These are the activations of a small neural network, seen along a few directions. Each row is one input.
In each table, some parts of the input vary, and every possible input appears once, in random order.
Descriptions start from the smaller parts, as in this example, which fits no table here: one of 6 places along a line, together with either a single point or one of 9 places around a ring or (one of 2 separate values, together with one of 8 places around a ring).
Shared parts are said once, and a part with two or three values counts as separate values.
In the rows, 128 means zero.

Table:
row 1: [142 141 111 106 138 100 120 118 147 127 120 115 142 142 109 155 142 115
 113 121]
row 2: [117  84 141 108 120 166 143 112 186 139 136 123 143 145 115 118 151 111
  87 126]
row 3: [115 107 150 153 130 186 131 127 179 148 129 139 134 123 123 103 135 142
 108 139]
row 4: [127 160 129 123  81  70 132 165   8 121 145 165 106 117 174 129  89 148
 206 126]
row 5: [109  90 152 128 124 185 139 119 186 148 133 130 137 136 122 107 147 131
  99 134]
row 6: [139 159 118 124 145 105 103 128 138 141 118 126 143 128 112 150 133 127
 133 120]
row 7: [126  98 124  96 123 138 137 111 182 131 128 116 145 149 113 136 155 103
  89 120]
row 8: [134 110 119  92 127 115 131 114 164 129 122 113 150 147 113 146 150  99
 104 116]
row 9: [141 158 120 149 149 124 100 130 141 146 121 130 141 113 114 139 123 133
 134 120]
row 10: [141 147 122 161 142  94 147 141   9  66 129 103  65 117 192 107  95 149
 180 151]
row 11: [134 146 129 163 147 147 108 130 149 149 121 135 135 107 118 128 124 140
 127 132]
row 12: [119 136 107 100 101  66 154 141  12  67 139 130  85 134 140 132  90 124
 164 124]
row 13: [122 128 142 162 137 169 118 128 163 151 124 137 137 108 120 113 128 141
 119 134]
- What is each input in this table made of? => either one of 3 separate values or one of 10 places around a ring
- A walk changes only the place on the ring of 10. It starts at row 11 and steps to row 9. List the rest of the walk in order. => row 6, row 1, row 8, row 7, row 2, row 5, row 3, row 13

Table:
row 14: [150 146 102  94 145  89 111 114 199 138  94 113 170 149  87 174 162 105
  96 120]
row 15: [110  95 136  62 134 138 138 109 177 122 134 102 134 184 109 132 164 114
  95 117]
row 16: [103 116 180 169 147 194 128 133 131 150 128 127 112 117 153  85 128 172
 149 156]
row 17: [124 130 149 195 152 191  99 136 151 160 129 145 140  82 116  95 100 143
 138 121]
row 18: [114  97 150 181 102 189 153 143 140 132 129 154 112 100 168  83 121 149
 128 153]
row 19: [155 128 110  79 108  42 133 133  39 102 134 105 127 137 182 151 123  87
 177 104]
row 20: [119 108 111  91 133 132 113 104 187 143 125 118 163 126  67 155 143  83
  84  96]
row 21: [113 173 119 104  83  67 127 160  35 122 141 175 112 131 122 146  91 153
 183 122]
row 22: [158 185 134 206 165 154  87 138 158 176 123 140 134  98 146 128 132 171
 138 148]
row 23: [134 151  99 144 147  81 150 131  20  46 125 101  64 123 143 124  90 137
 151 142]
row 24: [130  77 118  83  91 131 169 108 171 118 146 128 139 162 116 135 153  95
  68 129]
- What is each input in this table made of? => either one of 3 separate values or (one of 2 separate values, together with one of 4 places along a line)

Table:
row 25: [132 125 122  92 106  77 147 139  46  90 144 117 100 150 173 127 116 119
 166 122]
row 26: [157 136 102 112 162 109 109 105 175 136 120  98 153 139 103 163 152 101
  94 115]
row 27: [116  94 143  95 105 143 145 126 155 143 134 136 142 157 139 123 153 125
 115 130]
row 28: [152 172  99 116 117  50 120 143  65 110 121 134 125 126 143 158 113 125
 165 122]
row 29: [129  86 124  93 134 131 150 106 170 107 117  89 131 152 135 133 161  97
  94 129]
row 30: [109 118 133 150 106 168 126 136 140 144 137 160 129 107 112 113 110 139
 126 120]
row 31: [117 139 109 102 108  75 142 134  36  89 134 133 101 126 118 143  96 122
 155 121]
row 32: [129 121 151 176 141 166 144 127 111 118 132 112 100 116 174  90 127 158
 137 156]
row 33: [112 137 132 183 153 167 127 136 111 111 128 133  94 101 124  99 103 155
 127 148]
row 34: [107 115 132 101 108 141 135 127 159 138 136 146 141 141  86 132 126 129
 107 123]
row 35: [147 167 135 189 174 143  98 136 129 140 108 122 120 106 139 122 118 161
 154 142]
row 36: [132 153 130 112 127 117 101 127 169 168 125 139 157 134 108 153 150 125
 123 117]
row 37: [132 150 139 153 134 139  97 139 151 174 122 146 160 101 127 127 126 138
 146 121]
row 38: [125  99 156 144 105 162 140 136 138 152 141 147 132 120 158 105 131 129
 132 139]
row 39: [125 107 112 104 140 130 139 104 166 100 121 108 135 145  82 133 138  97
  79 116]
- Changing only one part turns row 25 into row 28. The same change can be made to row 27. Which row results? => row 36
- What is each input in this table made of? => one of 3 separate values, together with either a single point or one of 4 places along a line
- Change only the choice among 3 separate values in row 26. List by row number the other rows that result. => row 29, row 39
- A walk changes only the place on the line of 4. It starts at row 39 and steps to row 34. List the rest of the walk in order. => row 30, row 33

Table:
row 40: [120 135 138 140 116 147 118 136 143 155 130 153 140 117 118 124 123 140
 135 125]
row 41: [129 112 136 148 148 164 129 114 172 134 120 112 131 124 125 118 143 129
 102 138]
row 42: [135  95 118  78 114 113 150 111 153 115 134 110 138 163 127 141 154  96
  96 120]
row 43: [123 114 144 156 142 172 133 123 163 135 125 123 127 121 131 107 137 140
 111 143]
row 44: [135 132 122 124 144 131 112 119 166 146 121 124 151 128 106 142 139 119
 113 119]
row 45: [106 105 110  85 109 107 157 119  95  80 136 122 106 148  98 132 114 109
 109 120]
row 46: [132 160 134 156 136 105 130 147  39 103 132 127  86 121 170 114 101 163
 181 146]
row 47: [132 120 130 135 153 154 122 114 180 133 121 109 135 132 120 124 147 123
 100 130]
row 48: [153 166  96 114 140  53 119 132  68  95 115 111 119 128 131 158 113 115
 156 119]
row 49: [140 169 109 140 127  81 118 144  58 112 127 135 109 113 144 142 105 138
 166 128]
row 50: [127 140 130 130 121 132 112 134 148 157 130 148 148 119 111 137 125 132
 130 121]
row 51: [122 117 139 150 106 127 149 145  45 103 143 136  93 110 180  98  97 138
 170 137]
row 52: [131 142 128 125 130 126 109 127 156 155 127 138 152 124 104 141 134 123
 120 118]
row 53: [117 126 144 151 119 160 124 138 142 149 132 151 133 116 129 110 120 147
 132 132]
row 54: [122 106 126  59  91  90 145 127 122 127 134 128 142 163 137 147 149 103
 129 116]
row 55: [118 115 147 157 131 171 131 132 150 140 128 138 123 118 133 106 127 143
 123 142]
row 56: [135 122 125 128 150 143 116 116 176 138 120 113 143 131 112 135 146 117
 104 123]
- What is each input in this table made of? => either one of 3 separate values or one of 4 places along a line or one of 10 places around a ring
- A walk changes only the place on the line of 4. It starts at row 51 and steps to row 46. List the rest of the walk in order. => row 49, row 48

Table:
row 57: [148 118 107  88 139  88 134 111 132 105 121  97 133 151 127 156 149  93
 111 119]
row 58: [127 130 119  75  94  81 126 133 116 136 133 143 149 149 116 153 132 105
 134 105]
row 59: [126  89 137 121 136 158 147 111 171 119 125 107 124 146 136 115 152 116
  93 141]
row 60: [122 149 135 140 122 141 102 141 148 176 130 164 153 111 109 135 120 143
 141 121]
row 61: [138 124 113  69 106  81 131 124 132 129 132 124 153 154 122 154 143  96
 124 108]
row 62: [144 126 101  98 149  89 133 112 115  92 121  88 117 147 123 153 138 102
 114 120]
row 63: [131 146 101 120 135  86 135 122  74  85 125 112 103 128 118 141 110 123
 133 126]
row 64: [152 169 145 199 144 136 102 154  90 154 125 138 116  95 201 107 118 168
 187 145]
row 65: [140 137  98 114 147  91 136 117  94  82 117  98 105 137 117 145 121 111
 122 125]
row 66: [124 160 133 160 130 141 103 141 130 163 129 162 141 100 106 129 110 148
 141 125]
row 67: [114 107 134 155 136 162 147 124 111  99 134 121  99 119 127  96 111 141
 117 140]
row 68: [145 136 128 146 164 142 108 116 186 145 108 108 148 125 120 136 154 124
 108 132]
row 69: [123 149 105 115 115  83 135 136  69  95 129 135 109 124 114 142 100 128
 146 122]
row 70: [106  96 150 109  87 157 143 131 153 150 145 154 139 139 125 117 136 126
 118 123]
row 71: [128 163 127 177 145 141 104 143 121 141 123 149 124  95 108 125  99 151
 141 133]
row 72: [121  96 134 131 147 162 147 110 154 106 128 101 113 142 133 108 140 124
  96 140]
row 73: [152 153 134 130 120  74 135 149  32 109 133 119 101 136 204 127 120 146
 194 144]
row 74: [140 155 123 171 174 144 108 121 149 122 112 109 120 110 114 125 125 139
 120 135]
row 75: [104 109 137 150 114 158 146 137 104 109 137 144 105 114 124  99 101 143
 132 136]
row 76: [144 119 110  77 125  84 134 114 137 118 128 105 146 156 129 156 151  92
 116 114]
row 77: [124 110 166 166 114 154 151 145  72 126 138 128  97 112 211  83 117 156
 174 155]
row 78: [141 145 125 156 175 144 107 115 170 133 112 101 133 119 118 130 142 133
 112 133]
row 79: [129 141 137 132 118 140 103 133 169 180 128 156 161 122 110 140 132 137
 133 118]
row 80: [137 135 133 126 128 140 106 125 185 171 122 137 166 126 115 142 146 128
 118 120]
row 81: [141 133 130 135 148 143 108 120 190 160 115 119 161 127 119 140 155 125
 109 127]
row 82: [ 98 107 144 132  96 160 144 137 113 131 144 158 119 119 122 105 113 137
 131 130]
row 83: [120  88 139 110 122 156 147 116 173 135 133 117 135 147 136 117 156 118
  95 135]
row 84: [120 102 131 145 147 162 151 117 130  94 125 109 102 132 128 103 124 131
 108 140]
row 85: [ 98 101 147 115  87 158 142 140 133 145 145 162 131 128 124 112 123 132
 130 127]
row 86: [135 161 126 181 165 144 105 129 128 128 119 125 118  99 112 122 111 147
 129 137]
row 87: [115  91 145 103 101 158 147 123 169 143 140 136 141 144 130 118 148 120
 104 127]
row 88: [119 145 112  98 101  83 131 137  77 116 133 148 125 131 112 146 110 123
 147 114]
row 89: [118 136 117  80  93  81 126 141  96 129 134 150 139 141 115 151 119 116
 145 108]
- Changing only one part turns row 64 into row 73. The same change can be made to row 86. Which row results? => row 63
- What is each input in this table made of? => one of 3 separate values, together with either a single point or one of 10 places around a ring
- Change only the choice among 3 separate values in row 75. List by row number the other rows that result. => row 69, row 71
- Which other rows agree with row 67 in the choice among 3 separate values? List them by row number. => row 59, row 70, row 72, row 75, row 77, row 82, row 83, row 84, row 85, row 87
